Each row below holds a small network's activations on one record, seen along a few directions.
Here are examples, each followed by its value of one field, U.
Other fields move the rows too, some of them a lot.
Strong random noise was added to every row along 13 fixed directions; ignore it. To show where, here is one row again and again, with new noise each time:
[  24 -184 -263 -619  -80  143  330   -1  404 -226  152  122  168   37
  195  297   77  174 -120  198 -156   28 -109  -77   26   -7  141]
[  57  135   -5  -68  212  -11   19 -150  303 -498 -238   -2  208  105
  490 -185 -123 -590  144 -102 -123  -18   39   20 -253  292  -64]
[-230  204  244 -185   68 -457  326   99  197  -86 -125 -217  523   54
  243 -270 -232 -109  -43  -64  120  125   40  -43   25  448  146]
[-205  289 -217  271    5 -402   75 -119  124 -411 -565  119   -6 -288
   13 -542 -721  131  125  125  326  448 -507  -51 -185  431  231]
[   8 -206  -16 -184 -246  197  210 -102  238    3  622  529 -153 -248
  278  529  201    5 -153    1  -31  336 -523  176  -70 -374  146]
[ 194   51  242 -441  665    6 -278  263  185   61  148   43 -150   88
  241   90  114    0   45  -19 -332  215  -74   -6 -171 -180   68]
[ 589  437 -512  127   16 -229 -247  -15  321 -531 -730  159 -110  -69
  -78   -2 -353  456  -16   89 -142 -134  -60  248  -78  -15  268]
[ -39 -195  -63  208  186   87   23   -1   32 -119  -93  -37  138   11
  -16  -91 -597  349 -135 -122 -362  450   53 -218  191  -58   70]
[ -29  211   17  405 -233   67  260  113  139 -304 -351  -59  502  -36
  609  -95  -68 -768 -234   79  243  -73  375  113 -101  364   58]
[  53   60  266  489  114  -61  -66  456 -362  336  470  206  -56 -243
  -50  -11   63  385 -255  -99 -190  287  230  165  123  -61  254]
[-440  -65   97  -87 -303 -114 -149 -234  288 -187  176  114  147  -25
  159  -84 -443 -685  -64 -290 -286  374  -90  121 -315   56 -268]
[ 423  -77  -19  -18   55 -658  105 -411  -59  553 -228 -128 -127  175
  -55 -109  122  702  563 -248  230    5 -696  -49  144  112   29]
[-238  156   12 -163  -85  179   71  -62  184 -484 -140  -45  248 -141
   78  253 -229 -214 -287  100  146  144  -60   -3   66 -187  153]
[ 121 -255 -214  478 -249  464  307 -204 -329 -140  200  256  -74 -147
  100  152  230  440   77  147  248 -109 -143   15  160   32  234]
[ 359  524  -89   52 -222 -314 -242   71  207  -33 -620   11  -18 -121
   27  272  -14   67 -150  157  408 -124 -223  375  -88 -223  247]

[-288   28  192   63  -36    2 -171 -166  214 -177 -392 -134  154  165
   -1 -183 -695 -197    6  -63   72  160 -105   -4 -160  -26 -121]
u10
[ -37 -195  -10  160 -231  569  -55   44  -30 -191  215  168   88  100
  223  170   44   -8 -123  129 -135 -209  353  219 -164   17   62]
u1
[ 359   35 -329  408  228 -287  797   44 -299    9  272  151   13 -521
  218  -20  598   96  -18  -78  178  263 -197 -369  570  202  280]
u7
[-406  -69 -242 -357 -671 -271  204   68   77  111  400  -12  244 -142
 -180   30  186 -375 -268  -41 -202   -4  321   60   -1  256 -174]
u8
[ 110   16   30  -89  338 -285 -111 -298  -27   86 -137  -94 -264   30
 -204 -131  -75  120  343 -218   26  130 -467 -204   71 -126 -140]
u2
[-238 -246 -625 -170 -554  457  -23   80   85 -324  -63  333 -226   39
 -284 -271 -201  427   56  607  -15 -364  181  123 -423  431   38]
u5
[ 351   97 -456 -172  161 -251  460  191  177 -132   53  306 -122 -317
  212   -9  296  307    0  211   19  157 -275 -112   91  238  326]
u4
[ 436 -367 -129   27  489  105 -417 -186  291  208 -478 -130 -217  518
  276 -270 -387 -251  395 -229 -584  102   48 -239 -259  -30 -487]
u2
[ 144  -42 -179  124    9 -248  390 -397  161 -294   90  296  -84  -90
   11 -154 -179  319  279 -191    6  101 -530  -80   86  126   64]
u3
[-137   16 -151  -90 -177  197  174 -168   88 -326   38  119  -46 -162
  -13  167   73 -288  -75  107  204  -36 -179  -63   18 -141  -36]
u4
[ 117  275   53 -105  325 -299  -54  509   84    1   89   22   93 -162
  -76    3 -118  289 -353  -20 -355  283  265   31  145  -55  257]
u5
[-202 -295 -116  694 -212  -97  -37 -147 -464  767 -572 -200 -237 -137
  -38 -378 -322   86  211  195  694  532 -515 -317   23  144 -100]
u9
[ 187   45  195  263  151   29    4 -276  -54 -259  302  207  -73   98
  152 -100  172 -140  309 -341 -159 -264  -39  173  -99   77  -90]
u5
[ 497  -42 -200  334  533  122   -7   41 -197 -158  350   57 -218 -163
   14  111  454 -501  -77 -469 -742   52  455 -291  374 -328 -284]
u10
[ 213  133  146  474 -132  237   88   19  -54  105 -518 -242  233  -17
   63  478 -122  -29 -393   81  499  -18   38  -27  415 -566  124]
u8
[ 265  280 -277   41 -153 -529  506   56 -260  153 -111 -241  206 -220
   40  -66  812 -160   63   23  408 -358  133 -115  351  428  108]
u7
[ -50 -369   11  436  -95  274  565 -252 -412   15  227  -39  173  123
   42 -240  193  409  296    7  262 -307   59 -221  272  402   59]
u9
[ 334   67   70   35  389  -15   49   40  228 -171 -113  252  -71   21
  321   -3 -244  531  117   71   -7  209 -381   95  -92   13  369]
u2
[   8  214 -106   39  129   65  -57  304  236 -406 -637 -246  416   23
 -147   65 -852  552 -511  177 -197  238  367  -73  276 -134  352]
u6
[  82   57  198 -131  127  264 -558  122  124 -121  303  335 -301   37
    2  237  -77  155  -54  -27 -365   29   -2  417 -368 -333   88]
u7
[ -20   14 -457   59 -325 -390  231 -227  -73   57 -263 -208   87 -188
 -106 -115  125 -371   14 -105   80   85  -14 -241  226  211 -204]
u3
[ 479  -51 -329  201 -291 -370  315 -558 -102   75 -145 -103   60   47
  -37  133  367  266  324 -332  104 -287 -268  -34  368   51  -54]
u10
[-110  408  572   56  401  439 -373  336  -64 -591  196  248  -41   85
   38 -102  -95  267   -8  209   71 -410  271  487 -400   55  378]
u8
[ 115  160  422  376 -156  -67 -328  582   50  662 -117   35   71   69
  141  138 -174 -121 -408   69   60  102  324  364 -167 -259   30]
u6
[ -41  153  272  184  318  -90  -51  327 -365  257  146  -51 -110  -41
  -15 -361  346  -79  152   78  182 -161  200   -9  -92  300   19]
u9
[-422 -194  449  137   46  275   92 -157 -234   48  153 -204  196  195
  135 -191  -13 -306  165  -38  276 -102   51 -106  -60  162 -141]
u1
[-307 -158 -800 -105 -424  599  153  219  156 -498 -212  212 -121 -362
 -226  113 -253 -222 -503  617   -4  153  237 -263   -4  -88   -9]
u3
[ 223  308  123 -182  141    9 -117  194   44  -18 -118  164 -230   42
  211  -58  480  -88  236  334  442 -467 -145  300 -401  181  143]
u4
[  27  314  -34 -389    6 -505   47  246    3  222  196  147 -248 -222
 -286  -89  415  168   83  141  184 -129 -238  117  -81  117  114]
u6
[   5 -138 -634 -422  141  271  236 -257  293 -680 -411  -97    9   37
 -161  -56 -256   87   52  238 -147  -88  -37 -444  136   58  -65]
u1

Here are new rows. What is U for each?
[ 448  463 -189    8  308  -67    5 -222  138 -790  -91  103   -9 -213
  122  254  285 -272    2 -258 -177 -199   -8  101  160 -196  132]
u9
[  11 -122 -171  -12 -195  251   60 -169  -77  -47 -260 -201  122  164
  194   13  259 -299  118  149  221 -330  180  -48  -51  202 -113]
u8
[ -35  -79   97  339   -6  -18   12   54   -8  409 -414 -127   -9  -25
   22   20 -417   26 -144  100  351  410 -276 -177  135 -264   -9]
u5
[ 431  383   20  321  148 -428  -59 -279   22 -165 -505 -166   37   72
  -54  -90  -42  -36  213 -314  121 -266  -87   60  160  -36  -45]
u3
[-453  -71  379   -4 -169 -307  268  -43 -130  371  137 -177  236  106
    1 -359  -68  -86  183  -33  397   12 -135  -57  -52  418  -67]
u2
[-264  183  170 -608  162  -28 -431  265 -108  161   32 -105 -265  -63
 -381   82  123  425   -1  352  231   -1 -185  110 -189 -148  198]
u7
[-139 -126   56   64 -215 -261   42   54 -243  499  540  204 -214 -203
  -92  -58  308   83   65  -96    8  201 -198   96  -66   99  -19]
u1
[-250  -16  837  170  274  502 -538  157 -639  617  115 -377 -190  109
 -364  417  208  267 -115  108  552  -72  -27   34  187 -786   42]
u1
[ -73   58 -650 -730 -576 -290  325 -158  162 -372 -181 -437  477   64
 -575  239  161  301 -245   16 -252 -499  487 -163  477  157  -19]
u4
[ 137 -165 -200 -488  343   22  430   62  231  -51   22 -115   94   17
   55  178  134  114  -84   81 -126  115  -81 -440  344 -136   24]
u4
